[ 98 150 127  85 106 101 105 143 162 158  95  95 148 150 108  97] -> j_922
[ 93  92  97  88  93 110 108 150 162 105 143 106  98 148 106  95] -> j_852
[124  91 169 121 166 175 165  89  99  93  95  97  88  93 110 169] -> j_913
rev: [ 97 108 150 148  95  95 158 162 143 105 101 106] -> j_922
find: [124  91 169 121 166 175 165  89  99  93  95  97  88  93 110 169] -> j_913
find: [ 93  92  97  88  93 110 108 150 162 105 143 106  98 148 106  95] -> j_852
rev: [110  93  88  97  95  93] -> j_913

[ 95 154 105 136] : j_871
[136 171 142 110] : j_856
[149 108 150 144] : j_736
[139 135 112  89] : j_831
[112 133 132 155] : j_203
[145 105 150 145] : j_420
[125 123 145 157] : j_165
[124 122 144 172] : j_940
[126 126 136 170] : j_157
rev: [150 105 145] -> j_420
loc: [170] -> j_157, 4
rev: [144 150 108] -> j_736
common j_203 j_831:  -> [112]
rev: [110 142] -> j_856

[ 83 159 158  82 136 157 146 102 124 171 177 115 119 111 139 127 173 171
 163 154 134 125 165 131  86 114 152  92]  j_525
[117 103 167 159 115  86 102 128 146 135 120 156 138 140 114 169  99 160
 138 120  97 162 167 120 147 106 121  90]  j_989
[140 149 119 106 155 143 146  82 118 113  89 108  88 148 133 138 103 174
 106  88 122 106  99 136 174 139 174 109]  j_970
[ 83 172 158  82 136 137  98 102 124 171 177 115  82 111 139 127 173 171
 163 154 134 125 165 131  86 138 152  92]  j_11
loc: [122] -> j_970, 21
rev: [ 99 106] -> j_970
loc: [155] -> j_970, 5
rev: [146 128] -> j_989
loc: [148] -> j_970, 14
find: [ 83 159 158  82 136 157 146 102 124 171 177 115 119 111 139 127 173 171
 163 154 134 125 165 131  86 114 152  92] -> j_525
find: [ 83 172 158  82 136 137  98 102 124 171 177 115  82 111 139 127 173 171
 163 154 134 125 165 131  86 138 152  92] -> j_11

[156 120 141 138 129 138 134 128 118 118 140 125 146 139  92 129 151 121
 132 137  88 117 137 109 121 111 124 151 152 149 118 134 142 148 120 131
 123 126 109  91 125 106 130 137 133 126 144 135 137 132 116 114 143]  j_814
[130 120 134 151 140 166 152 138 127 133 104 123 148 151 128 143 120 112
 131 110 134 127 120  94 124 162 136 158 146 110 107 162 139 135  94 123
 115 148 114 127 132 134 127 138 121 163 147 113 129 132 102 147 135]  j_857
[124 133 125 131 140 155 128 143 132 132  99 133 124 138 138 130 114 105
 123 121 149 160  97 119 112 138 129 155 128 124 103 148 139 125 109 130
 122 129 113 152 136 147 122 144 140 142 130 111 104 116 135 154 144]  j_821
[136 112 123 134 121 131 145 118 106 156 133 133 156 148 129 160 148 148
 138 119  98 110  96 142 110 134 134 153 120 116  88 148 137 116 123 130
 131 151 136 116 114 125 131 132 122 135 144 108 129 114 108 139 108]  j_353
loc: [103] -> j_821, 31
find: [130 120 134 151 140 166 152 138 127 133 104 123 148 151 128 143 120 112
 131 110 134 127 120  94 124 162 136 158 146 110 107 162 139 135  94 123
 115 148 114 127 132 134 127 138 121 163 147 113 129 132 102 147 135] -> j_857
find: [136 112 123 134 121 131 145 118 106 156 133 133 156 148 129 160 148 148
 138 119  98 110  96 142 110 134 134 153 120 116  88 148 137 116 123 130
 131 151 136 116 114 125 131 132 122 135 144 108 129 114 108 139 108] -> j_353
rev: [120 153] -> j_353
find: [156 120 141 138 129 138 134 128 118 118 140 125 146 139  92 129 151 121
 132 137  88 117 137 109 121 111 124 151 152 149 118 134 142 148 120 131
 123 126 109  91 125 106 130 137 133 126 144 135 137 132 116 114 143] -> j_814

[ 90 105  92 124]  j_478
[109 118  88 120]  j_44
[144  98 120 135]  j_703
[122 158 125 138]  j_882
[ 98 114  95 135]  j_946
[ 97 110  98 119]  j_106
[117 139 110 145]  j_235
[105 102 136 105]  j_428
loc: [109] -> j_44, 1
loc: [90] -> j_478, 1
rev: [119  98 110] -> j_106
common j_106 j_703:  -> [98]

[113 123 122 110 123 124 108 143  99 115 131 120 122 108 134 127 123 106
 107 115 110 108 121 120 106 122 135 120 119] -> j_681
[113 123 122 110 123 124 135 143  99 135 131 120 122 108 134 127 123 106
 107 115 120 132 127 124 140 113 114 102 130] -> j_802
[136 124 127 132 122 130 126 129 108 127 125 139 132 128 125 125 121 112
 115 113 114 126 125 123 129 115 123 108 124] -> j_691
[141 129 130 139 128 133 108 105 126 115 120 143 134 138 117 124 120 129
 134 141 119 112 131 111 129  97 135  79 133] -> j_692
[113 123 122 110 123 124 135 143  99 135 131 120 122 108 134 127 123 106
 107 115 110 108 121 113 106 122 120 120 119] -> j_560
[129 130 133 135 131 126 140 140 163 134 133 114 128 138 134 132 142 140
 136 155 151 138 135 135 137 139 128 112 135] -> j_421
[131 121 129 133 121 123 141 154 143 139 130 119 127 134 139 127 140 110
 107 144 144 137 132 124 147 116 113 107 135] -> j_392
find: [141 129 130 139 128 133 108 105 126 115 120 143 134 138 117 124 120 129
 134 141 119 112 131 111 129  97 135  79 133] -> j_692
find: [129 130 133 135 131 126 140 140 163 134 133 114 128 138 134 132 142 140
 136 155 151 138 135 135 137 139 128 112 135] -> j_421
find: [113 123 122 110 123 124 108 143  99 115 131 120 122 108 134 127 123 106
 107 115 110 108 121 120 106 122 135 120 119] -> j_681

[169 106 149 115] = j_579
[133 144 124 111] = j_345
[137 130 149 110] = j_4
[147 146 124 143] = j_463
[106 148 115 155] = j_204
[123 136 130 149] = j_261
rev: [143 124] -> j_463
rev: [115 149] -> j_579
rev: [115 149 106] -> j_579
rev: [149 130 136] -> j_261

[116 156 100 161 146 146 110 133] = j_637
[116 156 159 136 146 119 110  93] = j_104
[116 156 100 138 133 146 126  85] = j_643
[116 156 155 138 146 162 110 124] = j_719
[116 145 100 116 117 115 147 154] = j_491
[116 156 100 152 146 152 110 129] = j_170
[102 105 100 138 146 161 110 130] = j_615
loc: [129] -> j_170, 8
loc: [145] -> j_491, 2
loc: [102] -> j_615, 1
find: [102 105 100 138 146 161 110 130] -> j_615

[130 142 128 123 130 108 130 160 135 141 130 114 120 114 123 133 142 142
 134 128 155] = j_812
[143 114 137 119 102 159 147 108 138 125 127 105 142 103 128 134 111 142
  92 110 138] = j_950
[126 129 130 109 137 114 115 155 165 132 109 125  94 117 116 111 160 115
 156 128 109] = j_65
find: [130 142 128 123 130 108 130 160 135 141 130 114 120 114 123 133 142 142
 134 128 155] -> j_812
loc: [92] -> j_950, 19

[123 117 122 132 127 167] : j_253
[128 105 116 132 127 167] : j_998
[158  91 137 117  94 108] : j_343
loc: [116] -> j_998, 3
loc: [122] -> j_253, 3
common j_343 j_253:  -> [117]
loc: [108] -> j_343, 6
loc: [128] -> j_998, 1

[130 128 135 171] -> j_397
[117 130 130 140] -> j_796
[139 128 129 138] -> j_36
common j_397 j_36:  -> [128]
common j_36 j_397:  -> [128]
rev: [129 128 139] -> j_36

[170  88  97 168 168  87  88 169] : j_137
[ 87 169 169  89  87 168 168  88] : j_965
[170  90  86 169 159  87  97 159] : j_249
[ 87  87 169  87  89 170 169  86] : j_174
[169  88  86 170 167  85  87 167] : j_744
rev: [ 87  89 169 169] -> j_965
find: [170  90  86 169 159  87  97 159] -> j_249

[125 123 158 122 133] : j_733
[126 129 126 122 122] : j_391
[139 104 158 141 133] : j_434
[125 101 121 126 169] : j_446
[139 120 139 114 117] : j_617
common j_391 j_733:  -> [122]
rev: [104 139] -> j_434
rev: [101 125] -> j_446
common j_733 j_391:  -> [122]

